Each row below holds a small network's activations on one record, seen along a few directions.
After each row come some of the record's fields: Raku, Zed, Ketu.
[ 38 -37   6   8 -45  30 -23  27  34 -23  12]	Raku=n1, Zed=l1, Ketu=t1
[ 64  18  34  39 -49 -53  62 -11  70  -7  -2]	Raku=n2, Zed=l2, Ketu=t1
[ 28  56 -19  15  29   3 -69  57 -69 -32 -23]	Raku=n3, Zed=l3, Ketu=t2
[ 51  73  39  34 -34 -12  23  10 -55 -42 -48]	Raku=n3, Zed=l1, Ketu=t2
[ 74   1 -41 -23 -26  -8 -36 -70 -20   0  40]	Raku=n1, Zed=l2, Ketu=t2
[-50  51   3 -26  -2  14  35  28 -70  21 -31]	Raku=n3, Zed=l1, Ketu=t2
[  12 -100   72   17  -18   36   24  -28  -27    2  -46]	Raku=n1, Zed=l1, Ketu=t1
[ 44   6  39 -39   1  -5 -68  -5 -52  45 -11]	Raku=n2, Zed=l1, Ketu=t2
[   4   64 -103  -23  -13   56   -4  -27   52  -10  -23]	Raku=n1, Zed=l1, Ketu=t2
[ 66  38   4 -41   4 -96 -30  -6 -37 -10  -1]	Raku=n3, Zed=l2, Ketu=t2
[ 42  -8 -73 -25 -62  43 -63   7 -45  29 -60]	Raku=n1, Zed=l3, Ketu=t2
[ -7 -21 -25 -95  -7 -53   8   5 -47  15 -20]	Raku=n2, Zed=l2, Ketu=t2
[ 16 -46 -18   3 -34 -43 -50  36  15  -5 -41]	Raku=n2, Zed=l1, Ketu=t1
[-37 -18 -32  83  -3  39 -33 -38  -3 -77  39]	Raku=n2, Zed=l1, Ketu=t1
[ 56  13  56  45 -15 -64  92  22  -5  49  23]	Raku=n3, Zed=l2, Ketu=t1
[-74 -16 -54  44 -95  38  45  -7  25  -7 -57]	Raku=n2, Zed=l1, Ketu=t1
[-19  -9  -1  92  14  21  28  52 -52 -34 -57]	Raku=n3, Zed=l3, Ketu=t1
[-56 101 -54  60  -6  66 -42 -10 -20 -11  -9]	Raku=n3, Zed=l3, Ketu=t2
[  0   9 -33 -24 -21  95  52  39 -52 -26 -72]	Raku=n1, Zed=l3, Ketu=t2
[ 80 -47  43   3  17 -13 110 -17  19  70  10]	Raku=n1, Zed=l2, Ketu=t1
[ 11 -17 -37 -81  59  40 -11  14 -32  22  -9]	Raku=n1, Zed=l1, Ketu=t2
[ 41  36  53 -24 -14  10  -6 -32 -41 -22  80]	Raku=n2, Zed=l2, Ketu=t2
[-54 -49 -59  22   2   2 -68  -1  29   2 -94]	Raku=n2, Zed=l3, Ketu=t1
[-34 -86  11   3   7   3  69 -74  31  10 -39]	Raku=n1, Zed=l2, Ketu=t1
[-33 -70 -45  49  37  41  54 -56  20 -35 -62]	Raku=n1, Zed=l1, Ketu=t1
[-39 -29  52  60  64  13  -7  31 -16 -91 -73]	Raku=n3, Zed=l3, Ketu=t1
[  1 -20 -18  17   8  73  -6  29  41 -62  56]	Raku=n1, Zed=l1, Ketu=t1
[  46  -59  -11   52   19  -20    7 -100   30  -39   11]	Raku=n1, Zed=l2, Ketu=t1
[-71 -22  42  29  22 -13  40  24   8 -17 -61]	Raku=n3, Zed=l1, Ketu=t1
[-67  -7 -13  43   5  41 -30 -30  70  -8  12]	Raku=n2, Zed=l1, Ketu=t1
[ 45 -33  77  51  34 -18  -2 -18  24 -27 -45]	Raku=n2, Zed=l1, Ketu=t1
[-23   8  21 -54  -8   1  97 -17 -49   1 -21]	Raku=n2, Zed=l2, Ketu=t2
[-42 -14 -20 -30  96 -48  -2 -39 -78 -27  20]	Raku=n3, Zed=l2, Ketu=t2
[-80 -81   8 -48 -59  -5 -22  16 -18 -24  44]	Raku=n2, Zed=l2, Ketu=t1
[-33 -22 -22  35 -44  99 -49  -3  55   1  -3]	Raku=n1, Zed=l3, Ketu=t1
[ -8 -10 -53 -86 -35 -42  17  22 -56  -9  -7]	Raku=n2, Zed=l2, Ketu=t2
[-22  35  30  -8  77  13 -27 -63  26 -21 -67]	Raku=n2, Zed=l1, Ketu=t2
[-23 -29 -93   9  65 -43  44 -15  23  39  56]	Raku=n2, Zed=l2, Ketu=t1
[-67  17   3  34 -33  23  -1  62   8 -30  47]	Raku=n3, Zed=l1, Ketu=t1
[-40 -77  10   5 -51   4  98  11 -66 -31  13]	Raku=n2, Zed=l2, Ketu=t1
[-24  37 -81 -28  33   9 -13 -16 -21  65 -23]	Raku=n2, Zed=l1, Ketu=t2
[-37  55  -8 -13  44 -40 -21 -46   9 -72  22]	Raku=n3, Zed=l2, Ketu=t2
[101  24 -54 -45 -45   0 -41  32 -26 -37 -21]	Raku=n1, Zed=l1, Ketu=t2
[ -3 -78  37  33 -50  37   4 -65  20  37 -56]	Raku=n1, Zed=l1, Ketu=t1
[ 16  21 -29 -61  62  59  53   7  -8  31 -28]	Raku=n1, Zed=l1, Ketu=t2
[ 96  -3 -32  -9  27 -51 -12   9  92  -6  57]	Raku=n1, Zed=l2, Ketu=t1
[ 14  16 -70 -27 -48  30  53 -56 -15 -32  12]	Raku=n1, Zed=l2, Ketu=t2
[ -2  29 -86 -68 -24  -8   2  66 -46  -6 -41]	Raku=n2, Zed=l1, Ketu=t2
[ 37 -36 -76 -40  24 -33  -3 -83 -27  -1 -17]	Raku=n1, Zed=l2, Ketu=t2
[-49 -12  14   8 -21 -24  46 -17  72 -85 -31]	Raku=n2, Zed=l2, Ketu=t1
[  67   38   -3    2  -30    1   32 -107   48  -17  -40]	Raku=n1, Zed=l2, Ketu=t2
[ 31 -32 -13  23   1 -65 -20 -54  27  86  50]	Raku=n2, Zed=l2, Ketu=t1
[ 42  51 -37  -6 -31 -47 -59  36 -51 -72 -28]	Raku=n3, Zed=l1, Ketu=t2
[ -3 -34 -32  37 -43  31   0  50 -39 -18  49]	Raku=n2, Zed=l1, Ketu=t1
[-39  13  -8 -35 -58   4  83 -54 -32  39 -29]	Raku=n2, Zed=l2, Ketu=t2
[ 14  79 -40  41 -34  55 -48 -47   7 -42  33]	Raku=n2, Zed=l1, Ketu=t2
[ 22 -24 -41 -97  12   7 -13  24 -28  36 -60]	Raku=n1, Zed=l1, Ketu=t2
[ 60  -9 -31  39  -9  75  68  85  -3  14 -26]	Raku=n1, Zed=l3, Ketu=t1
[ 74  -8 -41   5  65  22 -53 -43 -51 -62  16]	Raku=n1, Zed=l1, Ketu=t2
[-45  37  -9 -83  35  58  20 -30  60 -29  36]	Raku=n1, Zed=l2, Ketu=t2
[-12  -1 -91  -9  12  95  -2 -11 -45  36 -38]	Raku=n1, Zed=l3, Ketu=t2
[-61 -14 -32  22 -32 -66 -39 -36  38 -10  24]	Raku=n3, Zed=l2, Ketu=t1
[-49 -66  48 -47  47  35 -31  14  71 -12 -24]	Raku=n1, Zed=l1, Ketu=t1
[-35  36  47 -57 -14 -49   0 -19 -30  47  16]	Raku=n3, Zed=l2, Ketu=t2
[ 61  19 -41  39 -22 -80 -22  87 -11  40  -2]	Raku=n3, Zed=l1, Ketu=t1
[ 17 -40   2  41 -26  -6 -93 -14   6 -35  20]	Raku=n2, Zed=l1, Ketu=t1
[-35  13 -60  -7  65 -54 -27 -41 -54  41 -76]	Raku=n3, Zed=l1, Ketu=t2
[-34  60  21 -13  71 -20  16 -32 -30 -26  62]	Raku=n3, Zed=l2, Ketu=t2
[  1 -25  66  61 -43  25 -64  50 -50 -34 -16]	Raku=n3, Zed=l3, Ketu=t1
[ -6 -59  20 -22 -26 -51 -26   1   6   0  43]	Raku=n2, Zed=l2, Ketu=t1

Here are new rows. What are their fields?
[-51 -27  38  44 -22  23 -18  37 -51 -46  57]	Raku=n3, Zed=l1, Ketu=t1
[-11 -29  -3  15  19  65 -78  12  84 -45 -38]	Raku=n1, Zed=l3, Ketu=t1
[  8  35 -18  -9 -19 -65 -33 -62 -44  23  27]	Raku=n3, Zed=l2, Ketu=t2
[-11 -40 -21  11 -20  -3  25 -68  86  -5  -7]	Raku=n1, Zed=l2, Ketu=t1
[-27  24  39 -55   2 -42   7 -20 -53  39  21]	Raku=n3, Zed=l2, Ketu=t2
[ -6  -1  28 -82  43  24  78 -23  18 -35 -35]	Raku=n1, Zed=l2, Ketu=t2
[-29  64  -1 -25  -2   3  -7  36 -67  27   4]	Raku=n3, Zed=l1, Ketu=t2
[ 23  73  62  35   7  47 -70  15 -59  29   6]	Raku=n3, Zed=l3, Ketu=t2
[-101   -5   -1   35  -44   61  -29   74  -20  -18    7]	Raku=n3, Zed=l3, Ketu=t1
[-17  74 -18 -37   1 -43  21  10 -27 -31  36]	Raku=n3, Zed=l2, Ketu=t2
[  5  44 -33 -77 -61  -7 -54  69   0 -58 -49]	Raku=n2, Zed=l1, Ketu=t2
[ 24  -4 -69  -6  43 -52 -16  65  61  22 -32]	Raku=n2, Zed=l1, Ketu=t1
[-52  65  -7 -34 -35   6  36  24 -59 -34  80]	Raku=n3, Zed=l2, Ketu=t2
[-16  -4  38  72  32   6  -3  37   8 -41 -77]	Raku=n3, Zed=l3, Ketu=t1
[ 58   4  -4 -57 -47  19  12 -17 -36 -24  47]	Raku=n1, Zed=l2, Ketu=t2
[ 53 -51  79  69  -7  -5  14 -28 -26  24 -32]	Raku=n2, Zed=l1, Ketu=t1
[ 12  25  49  31  85 -41 -14  68  25  63  27]	Raku=n3, Zed=l1, Ketu=t1
[-71 -38  59  10   9 -13   4  24  -1  30 -39]	Raku=n3, Zed=l1, Ketu=t1
[-30  35  21 -43 -39  38  64  29 -34  16 -73]	Raku=n2, Zed=l1, Ketu=t2
[-90  53  35 -71 -33  13  16  40 -31 -38  58]	Raku=n3, Zed=l2, Ketu=t2
[ 35 -79   2  44 -11 -52 -75 -45 -31  11 -35]	Raku=n2, Zed=l1, Ketu=t1
[ 28  25   8 -61  58  38  34 -33   4   1  68]	Raku=n1, Zed=l2, Ketu=t2
[ 51  -5  34  63 -36  29  -5  37 -31   7  82]	Raku=n2, Zed=l1, Ketu=t1
[ 26 -44  68   4  -6 -51 -33 -30  31 -11  35]	Raku=n2, Zed=l2, Ketu=t1
[ -5 -14 -28 -70  47  -1 -32 -58  24 -37  13]	Raku=n1, Zed=l2, Ketu=t2
[-15  68  31  12  11   5  18   7 -25 -88 -62]	Raku=n3, Zed=l1, Ketu=t2
[ 40 -27  55 -50  17  11  60 -63 -18 -15 -30]	Raku=n1, Zed=l2, Ketu=t2
[ 83  13  39 -29 -40  11  52 -44 -22 -37  -9]	Raku=n1, Zed=l2, Ketu=t2
[-44 -72  48  -3 -10 -19  84 -35  -9  38 -20]	Raku=n2, Zed=l2, Ketu=t1
[  9 -61  23   7 -30  -5 -41  19 -25  90  20]	Raku=n2, Zed=l1, Ketu=t1
[-55  16 -66 -53  -8 -21 -13 -66   1  19   4]	Raku=n2, Zed=l2, Ketu=t2
[-50 -61 -36   8 -42 -35 -39 -48  -2 -17  42]	Raku=n2, Zed=l2, Ketu=t1
[  3  19 -26 -79 -13 -28   3   5 -38  14  42]	Raku=n2, Zed=l2, Ketu=t2
[-63  38 -28  23 113  34  11 -25 -73 -30  28]	Raku=n3, Zed=l1, Ketu=t2
[ 17  43 -22  71 -25 -77 -16 -52  68  31  49]	Raku=n3, Zed=l2, Ketu=t1
